[[ -0.5   6.0   4.8   9.5  13.5 -12.1  34.6 -22.7 -29.8 -47.7   4.9 -18.1
   -1.6]
 [ -0.6   5.8   4.8   9.5  13.6 -12.0  34.7 -22.9 -29.7 -47.7   5.0 -18.3
   -1.5]
 [ -2.7   7.4   2.8   4.9  14.5 -12.7  37.5 -23.9 -26.9 -49.1   4.3 -11.0
    2.3]
 [  6.3   8.6  10.3 -14.0  10.8 -14.4  33.7  -2.1 -34.7 -43.4  10.3  -2.3
    6.2]
 [ -4.3   5.7   5.3   1.4  19.7  -6.6  29.6 -22.5 -30.5 -55.4  11.5 -20.6
    2.6]
 [  0.9  11.4   0.7   7.4  10.4 -15.3  31.4 -40.2 -32.1 -66.8   4.0 -16.6
    1.8]] ans = -2.7

[[  8.4  17.7   5.2  -5.8   1.4   0.5  -7.3  -1.5  -1.8]
 [ 19.5  -0.1 -11.6 -35.6  64.4 -19.6 -39.9 -41.8  24.3]
 [ -9.0   2.5  35.7  14.3  12.4 -23.2  34.4 -11.9  14.4]
 [ 52.2  -7.4 -43.1   1.8 -27.4  -4.1  26.2  -2.2 -30.1]
 [ 53.6   2.1  -8.9  31.4  17.1  19.6  22.1 -48.2  13.0]
 [-18.8 -11.7  33.1  12.6  31.5  -2.9  13.1  13.7 -24.4]
 [ 33.3  14.9 -18.3  -7.9  46.5   7.7 -14.0   0.0 -14.4]
 [ -6.8  -9.0  -0.4   0.9  -6.3  -9.6  -1.6   8.2  -5.4]
 [ -1.6  -3.4   6.2  15.4  -8.8  12.4 -11.1  -6.9 -22.5]
 [ -4.6 -33.6   8.1   1.8 -13.3   9.6  16.9  -1.9   3.5]
 [ -2.4  -4.0 -12.8  -9.8  -8.9 -10.7  -0.2   1.5  11.4]
 [ -9.2  -3.5  12.1 -11.3  -5.0  15.6   8.6  -7.5 -12.0]] ans = -9.0

[[  2.6 -25.9   5.0  -6.8  -0.8   0.2   3.3 -15.7  -6.4 -11.9]
 [  9.5   5.1   0.5  14.0 -10.4  -9.8   1.5  -1.9   4.6   4.2]
 [  3.8  -8.4  11.7   0.6  -1.0  -5.7   4.3  -6.1  -6.4 -11.4]
 [ 17.1  11.5 -11.0  62.6 -41.4 -25.6  10.0  -3.2  12.4  14.3]
 [ 23.5  -4.9   0.7  10.6   4.2 -11.3  -2.7  -6.7  14.1  16.5]
 [ 11.5   2.2  14.2 -18.0  32.3  30.3  -0.7  -9.6 -10.1  -9.2]
 [ 27.0  23.4   9.1  24.0   2.4 -25.4  -0.6  12.3  16.3  26.8]
 [ 13.8 -19.4   4.3   2.3   1.3  -8.6   2.7 -11.9   1.4   3.9]
 [ -1.3  48.7   2.4  10.9   0.6 -10.6  -5.7  35.9   8.1   3.7]] ans = 3.8

[[-31.5  -7.4   6.8  26.9  17.0   1.6]
 [  0.4 -19.6 -12.9 -23.4 -35.8  12.7]
 [-68.2   6.8  13.9  16.3 -20.7   0.2]
 [ 19.1 -13.1  -8.3  -5.6  16.0  10.6]
 [ -2.0   2.7  13.5  16.7   7.1   7.9]
 [ 31.9  -3.6   3.1  22.8  18.5  -9.2]
 [ 26.3  36.8   3.5  37.2 -38.8 -17.0]
 [-23.5 -15.4  10.8 -15.4  21.0   2.3]
 [-32.7   5.6   0.3   2.7 -11.1   4.9]
 [-17.3   7.2  -4.2   1.3  -9.0   0.9]
 [-15.6 -30.8  -5.8   9.0  32.7  -9.9]
 [ 15.7  -2.6 -17.2  57.3  21.2  -2.9]] ans = -68.2

[[ -8.5 -20.5 -12.3  18.7  42.3  36.3  16.8  14.6  38.3  56.8  35.6   4.8
   -1.5   7.8   6.2]
 [-12.5 -21.1 -14.7 -11.2 -15.2 -13.1  -4.6   3.5  14.5  11.3   8.6  -5.0
  -25.4 -51.6 -56.3]
 [  6.1   2.0  -5.2 -15.2 -28.4 -20.6  -1.7  23.4  28.8  18.2  16.3  12.5
   -6.8 -31.4 -35.5]
 [ 34.9 -13.2 -37.5 -25.8  -4.9   4.8  22.0  17.1 -25.1 -62.1 -33.2  23.8
   42.7  14.9  -4.7]
 [-21.6 -27.4 -25.6 -20.5 -14.2  -7.5 -13.3 -21.5 -36.4 -42.0 -33.0 -17.5
  -15.4 -16.5 -23.0]
 [-12.6 -20.9   6.0  32.4  35.0   3.5 -27.4 -28.2   8.0  37.3  34.2   8.3
   -5.1  -2.4   3.4]
 [ 29.5  18.8  -7.6 -24.0 -15.4  10.6  17.1   1.6 -12.7  -8.9  10.1  28.4
   36.6  24.8  -1.5]
 [  2.6 -15.1 -15.4  -7.2 -11.2 -19.6 -14.5  -7.6 -13.9 -16.5   4.9  20.0
   13.0  -4.9  -6.4]
 [ 17.7   7.6   1.6  11.3  30.4  33.3  11.9 -14.8 -27.7 -33.3 -28.7  -6.9
   22.3  46.2  33.2]
 [ -4.1 -26.5 -30.0 -22.1  -6.5   9.0  19.2  18.5   1.8  -2.5   2.5  11.4
   12.0  -3.3 -13.2]
 [ -3.0 -18.3 -38.4 -51.2 -43.1 -26.5 -13.7  -7.6   2.6  14.9  16.7   6.7
   -8.2 -30.1 -52.0]] ans = 6.1

[[ -2.9  26.8 -25.0 -59.3  20.6  -2.9   6.0  -9.1]
 [-14.2  -2.6  11.1 -43.5  10.4 -35.0 -29.0  -1.6]
 [  1.6  12.7 -19.8   5.5  -2.6  -6.1  -4.4  25.1]
 [  5.5  -1.3  -0.2   3.1   4.0  -6.3  11.2  -6.1]
 [ -1.0  -2.4  19.1  11.2  18.4  21.2 -24.7  -6.2]
 [ -1.1   4.8  13.9  26.5  29.0  35.6 -31.7   6.0]
 [-24.3  10.7   2.1  -5.5  44.6 -21.0  15.4   1.0]
 [-21.3 -11.3 -14.5  -4.6 -18.6  -4.3  -8.3  -5.9]
 [-29.4 -57.3 -12.8  40.0 -13.8  20.9  -2.9  16.5]
 [-26.5 -16.9  -6.1  -6.7 -62.0  21.9 -32.9  21.7]
 [-17.9 -19.0   0.1   3.8  -1.2  -0.6  -3.5  11.8]] ans = 1.6
---
[[ 18.7  -0.3 -14.0 -38.3   2.9  14.3 -56.8]
 [ -2.9  23.9 -10.8 -48.0  -2.7  -2.4  29.3]] Out: -2.4

[ -5.6   6.4 -75.3   4.4] Out: -75.3

[[-17.3  -1.1 -65.8 -10.3  -3.1   0.0  20.3]
 [-14.9   6.7 -73.0 -12.0  -0.9   0.5  22.4]] Out: 0.5

[ 16.6   0.0 -12.6  70.0] Out: -12.6

[[ 58.1 -33.8  44.7 -33.1  45.8]
 [ -9.0   1.3  -7.3   1.4  -7.0]] Out: 1.4

[ 40.4 -42.7 -63.2  75.0 -48.1] Out: 75.0

[[ -9.7  -0.6  -3.3  -0.1  -2.8  -5.5  -5.8]
 [ 61.7  12.8  -2.8   1.2 -20.9 -25.7 -27.6]
 [ 54.3   1.8   4.5  -1.7  -0.9  -3.0  -3.6]] Out: -3.0
---
[[-36.3 -29.3  -6.7 -36.7 -21.5 -62.9]
 [-25.7  31.1  -4.4 -22.7  29.5 -42.0]
 [ 37.8 -14.9 -20.6  34.4  -9.9  65.3]] --> -20.6

[[ 24.5  46.6 -12.6  38.6  17.4]
 [ 11.5  -4.5 -57.6  10.2 -15.4]
 [ 49.3  18.8  30.0  21.3 -43.4]] --> 30.0

[[ -3.3  75.5   7.8  30.6  -0.7]
 [-68.6  25.0  75.6  63.4  -5.9]
 [-13.0  28.5  21.0  -0.2  10.1]] --> 21.0

[[ -8.9 -32.4   0.4  36.1 -31.7 -22.5 -26.6]
 [ 23.5 -33.7  24.2   8.1 -37.1 -44.9 -39.4]
 [ 45.9  10.0  46.5 -75.4 -12.8   3.0  14.0]] --> 46.5

[[ 33.6  53.5  -9.5  17.7  -4.6]
 [ 41.4  47.3 -29.1  30.9 -28.9]
 [-34.9 -62.0   0.9  -4.4 -12.1]] --> 0.9

[[-10.1  31.3 -17.6  -3.3   0.2]
 [ 30.7 -55.8   2.4  23.5  31.6]
 [ -6.7 -11.0 -10.5 -32.7 -33.0]] --> -10.5
